These are the activations of a small neural network, seen along a few directions. Each row is one input.
Each table varies a few parts of the input and shows all the possible inputs, shuffled.
Descriptions start from the smaller parts, as in this example, which fits no table here: one of 6 places along a line, together with either a single point or one of 9 places along a line or (one of 3 separate values, together with one of 8 places around a ring).
Shared parts are said once, and a part with two or three values counts as separate values.
In the rows, 128 means zero.

A family of inputs:
r1: [155  74  98  89  86 145 158 148 105 154 187 129  74  64 118]
r2: [ 77 167 125  90 151 111 153 122 190  12  67 121 151 133 169]
r3: [161 203 136 143 140 124  80 181 151 162 129 115 130 191 149]
r4: [150 125 106 156 139 165 157 152 192 146 105 107  94 153 108]
r5: [ 99 203 164 158 153  98  50 109 117 154 117 105 157 185 159]
r6: [ 95 122 134  65 116  84 174 128 129  24  97 171 207 106 148]
r7: [ 70  82 143 110 126 121 111  68  53 124 171 118 120  54 138]
r8: [106 244 145  67 133  68  91 159 168  61  99 122 175 176 192]
r9: [ 81 118 121  19  99  96 157 124 106  20 146 136 136  44 175]
r10: [130 205 146 164 150 106  53 125 125 147 129 108 141 194 145]
r11: [133  87 138 143 132 139 156 134  83 123 129 166 161 124 109]
r12: [138  73 115  96 109 149 144 145  88 132 183 131  88  60 134]
r13: [115  83 138 159 136 122 134  89  85 117 130 163 170 122 101]
r14: [ 99 126 130 183 173 152 115  86 149 108  98 105 117 154 120]
r15: [185  80 111 132  82 122 174 126 147 188 119 158 131 118  73]
r16: [194 197 119 137  98 110  92 155 183 210 118 108 105 184 114]
r17: [141 204 146 149 147 122  72 167 121 152 128 116 132 192 150]
r18: [134 126 120 163 162 168 143 148 175 124 100 110 106 152 124]
r19: [ 68 129 149 176 176 141 109  70 139 117  88 102 134 146 135]
r20: [179 203 120 137 121 121  93 183 167 181 133 112 118 192 132]
r21: [169  84 115 133 104 136 178 154 130 155 134 162 146 124  91]
r22: [ 86  90 153 152 140 115 129  74  77 126 119 153 187 115 115]
r23: [118  79 125  99 116 147 137 128  59 120 183 131  92  65 134]
r24: [114 128 130 168 169 168 136 132 143 114 100 111 110 153 126]
r25: [171  71  95  88  64 132 156 120 122 186 172 125  63  58 101]
r26: [165 120 106 154 115 151 154 122 208 178  90 102  81 146  90]
r27: [100  75 125 114 120 130 115  84  59 115 185 127  99  59 127]
r28: [152  83 129 141 126 139 162 151 114 135 129 168 158 122 107]
Q: Changing only one part turns r27 into r10. The same change can be made to r1. Which row results?
A: r20
Q: What do these inputs look like to the network?
A: one of 4 places along a line, together with either a single point or one of 6 places along a line
Q: List by row number the other rows that have the place on the line of 4 in common with r11.
A: r6, r13, r15, r21, r22, r28
Q: Change only the place on the line of 4 in r5. List by row number the other rows that result.
A: r7, r19, r22

A family of inputs:
r29: [153  77 123 185 130 161 139 108 119 196 135 126 105 131  77]
r30: [221 145  97 132  88 146 138 193 183 224 140 118  74 158 101]
r31: [115 159 150 194 172 137  96 110 142 141  92 119 152 190 123]
r32: [130  69 112  94 100 131 161 119  93 112 163 145 112  66 115]
r33: [122  60 109  72  95 128 181 125 108  95 154 151 119  46 127]
r34: [ 76 147 136  70 135  95 140 126 129  34 108 137 170 109 175]
r35: [ 83 161 140  96 143  99 116 118 117  49 116 132 166 129 164]
r36: [ 92 168 148 152 165 122  88 107 136 111 106 106 142 161 155]
r37: [ 93 161 153 128 150 110 102 117 105  93 116 132 165 145 152]
r38: [138  72 125 126 108 141 146 119  84 154 162 144 116  82 104]
r39: [177 234 123 138 130 116  95 189 212 162  96 106 125 218 140]
r40: [135  82 121 148 121 151 134 104 108 165 150 120  90 100 102]
Q: Changing only one part turns r31 into r29. The same change can be made to r34. Which row results?
A: r33
Q: What do these inputs look like to the network?
A: one of 2 separate values, together with either a single point or one of 5 places along a line

A family of inputs:
r41: [146 108 114  76  83 105 136 127  95 123 167 141 113  79 122]
r42: [ 87  69 140 132 150 150 154  99  74  75 129 150 136  83 131]
r43: [136 169 146 180 150 124  95 129 133 164 104 125 156 187 126]
r44: [131 163 147 167 144 135  98 132 128 177 122 115 131 169 121]
r45: [152 122  95 119 115 152 148 143 158 138 142 107  71 116 119]
r46: [ 91  84 141 122 139 129 127 110  52 102 170 148 158  86 140]
r47: [165 132 112 121 121 145 131 162 163 142 140 115  93 123 128]
r48: [136 114 131 176 151 159 109 125 132 159 137 110 102 135 117]
r49: [122  91 135 127 108 121 113  91  64 139 165 136 122  87 112]
r50: [136 161 142 193 164 125 106 124 151 134  91 134 168 209 110]
r51: [160 180 127 113 113 120 120 172 160 158 125 123 124 159 134]
r52: [160 156 123 110 115 132 126 174 151 159 129 116 103 146 141]
r53: [165 180 121 140 134 113 126 164 181 118  92 142 160 199 121]
r54: [ 58 203 157 134 174  97  71  88 144  69  87  93 157 171 178]
r55: [150  88 108  90  79 107 160 115 139 147 142 143 113  83 111]
r56: [116 100 122  72 109 111 149 151  84  86 172 153 149  79 147]
r57: [133 141 141 160 147 147 104 134 120 179 127 109 112 157 129]
r58: [124 105 113 170 144 166 126 106 129 154 139 103  78 128 107]
r59: [124  79 114  94 107 130 191 126 145 106 115 142 136  83 113]
r60: [ 97  62 134 146 136 147 167  87 114 122 111 137 143  93 103]
r61: [164 187 127 127 117 112 116 171 165 147 107 134 148 177 138]
r62: [ 84 219 137  86 143  88  88 132 175  53  90 102 150 160 186]
r63: [112  87 120  80 122 134 176 136 104  59 132 154 126  74 138]
r64: [124  73 125 138 108 124 136  75 108 164 137 140 121  89 100]
Q: Changing only one part turns r45 into r58. The same change can be made to r56. Which row results?
A: r46
Q: What do these inputs look like to the network?
A: one of 2 separate values, together with either a single point or one of 5 places around a ring or one of 6 places along a line

A family of inputs:
r65: [ 82 196 152 128 166 113  94 125 131  73  94 111 150 171 167]
r66: [176 186 109 136 118 134 118 167 198 171 112 100  78 177 123]
r67: [152  15 113 137 103 159 182 117  70 155 165 164 114  67  78]
r68: [149 226 130 128 152 106 108 186 209 102  77 123 169 220 160]
r69: [ 81  53 128  85 119 117 184  91  78  42 131 171 157  47 128]
r70: [166 172 141 211 155 150 105 151 172 200  88 122 143 218 102]
r71: [169  40  89  80  69 140 206 132 131 130 151 156  92  53  84]
r72: [ 90  11 123 145 134 151 172  64  69  98 150 156 129  55  96]
r73: [167 128 105  93  76 114 142 142 151 176 141 126 103 113 113]
r74: [ 85  94 145 158 145 127 111  69  81 141 144 125 142 108 120]
r75: [ 70  93 138  85 133 125 151 105  93  60 129 136 138  63 158]
r76: [151  98 134 152 113 136 122 126  83 200 160 139 124 121 102]
r77: [ 90 172 153 108 140  92  87 107 107  78 117 127 162 136 165]
r78: [146  53 122 143 118 170 152 129  85 178 165 132  92  82 104]
r79: [163  81  98  85  85 147 176 148 150 154 149 119  67  69 112]
r80: [160 155 134 188 145 159  97 146 128 195 130 113 103 183 110]
r81: [184 161 106 113  93 116 111 153 168 175 136 113  90 142 123]
r82: [128 156 122  63  97  90 128 156 125 101 149 139 151 113 156]
r83: [ 99 128 147 174 157 130  79  76  96 140 138 111 131 135 125]
r84: [121 110 112  55 104 127 162 162 124  81 158 132 113  64 154]
r85: [133  66 100  54  87 118 194 143 104  61 159 166 136  48 124]
r86: [ 78 137 151  92 126  89 120  96  93  80 121 142 175 109 157]
r87: [165 131 137 168 126 140  93 135 100 201 155 126 111 147 109]
r88: [138 214 123 104 139 115 102 182 169  96 119 113 128 181 166]
r89: [184 198 116 161 131 126 125 170 240 174  70 112 121 216 115]
r90: [ 95 150 144 197 179 150  86  92 120 134 114  95 122 171 129]
r91: [145 189 124  83 114  93  96 168 140 101 144 125 139 144 166]
r92: [101 169 151 216 188 141  94  96 166 140  69 104 162 209 118]
r93: [ 81  48 134 151 151 160 141  76  84 121 150 121 107  68 121]
r94: [ 93 210 159 149 177 104 102 130 174  81  53 119 188 210 157]
Q: Changing only one part turns r86 into r73. The same change can be made to r77. Which row results?
A: r81
Q: What do these inputs look like to the network?
A: one of 5 places around a ring, together with one of 6 places along a line
Q: Start at r65 and move only the place on the ring of 5, one step at a time. The first step leads to r88. Which rows follow, in order?
A: r66, r80, r90
Q: Start at r85 and move only the place on the line of 6, one step at a time. The first step leads to r84. Which rows follow, in order?
A: r82, r91, r88, r68

A family of inputs:
r95: [100 178 161  89 137  90  83 141  92  93 140 132 170 129 178]
r96: [113 121 151 197 151 144  86  80 101 199 127 107 117 150 113]
r97: [149 190 129 178 164 135 117 153 224 144  63 107 140 221 125]
r98: [ 91 202 135 122 163 107 136 136 186  35  55 131 177 191 153]
r99: [143  61 123 189 142 183 147 112  97 173 139 134  87 117  91]
r100: [192  69 103 134  89 147 181 144 144 181 133 151 102 110  70]
r101: [136 150 103  32  83 100 143 165 129  87 159 127  98  90 163]
r102: [ 75  52 128 128 149 149 161  90  76  67 147 141 136  69 124]
r103: [197 151 103 100  84 132 118 177 171 193 157 106  70 118 125]
r104: [126  61 100  71  87 113 200 125 117  81 138 165 146  66 116]
r105: [ 57 119 155 142 156 110  92  54  71  85 133 124 159 107 140]
r106: [157 182 145 155 131 126  73 159 127 199 145 112 133 168 139]
Q: What do these inputs look like to the network?
A: one of 2 separate values, together with either a single point or one of 5 places around a ring
Q: Changing only the choice among 2 separate values turns r106 into r95. The same change can be made to r103. Which row results?
A: r101
Q: Change only the choice among 2 separate values in r102. List by row number the other rows that result.
A: r99

A family of inputs:
r107: [115 234 159  95 144  73  83 158 153  91  92 133 190 187 187]
r108: [137 231 128 121 144  97  77 166 174  77 107 111 137 191 167]
r109: [172 113 124 207 135 148 139 119 154 195  94 143 132 186  74]
r110: [ 95 102 137 133 125 130 100  71  85 150 160  98  87  79 131]
r111: [ 97  81 121  47  95 104 189 122  87  53 133 173 172  53 139]
r112: [ 63 110 164 121 136 109  99  82  33 110 157 146 174  96 151]
r113: [ 94 102 139 142 147 136  92  81  50  99 173 129 119  98 133]
r114: [125  69  99  63 107 130 185 123 107  43 154 160 118  59 125]
r115: [122  69 100  59  82 123 189 117 139  95 137 135  85  43 125]
r116: [130 118 132 199 169 177 144 136 156 160  90 113 119 171 111]
r117: [145  56  94  76  96 153 200 177 132 130 166 140  98  54 126]
r118: [ 77 132 168 168 177 120 130  96 128  91  71 141 203 160 128]
r119: [159 224 127 124 136 133  99 207 184 161 120  99 108 198 153]
r120: [123  89 135 154 137 157 109 132  67 179 179 103  91  97 128]
r121: [201 215 112 135 101 104 101 186 183 197 127 119 127 210 116]
r122: [103 123 139 191 180 148 125  95 146  81  86 128 149 169 114]
r123: [133 225 120 103 122 103  84 152 205 137 105  81 111 180 166]
r124: [197  55  97  88  61 130 186 149 133 160 160 168 115  67  88]
r125: [105 126 134 175 161 153 129  80 174 134  73 104 118 150 110]
r126: [167  86 131 161 105 132 101 110  69 217 176 139 107 115  87]
Q: Changing only one part turns r109 into r118. The same change can be made to r124. Which row results?
A: r111
Q: What do these inputs look like to the network?
A: one of 4 places along a line, together with one of 5 places along a line
Q: Change only the place on the line of 5 in r123. List by row number the other rows that result.
A: r107, r108, r119, r121
Q: Change only the place on the line of 4 in r110. List by row number the other rows that result.
A: r115, r123, r125
Q: Start at r126 and move only the place on the line of 5, one step at a time. The first step leads to r120. Which rows follow, in order?
A: r110, r113, r112
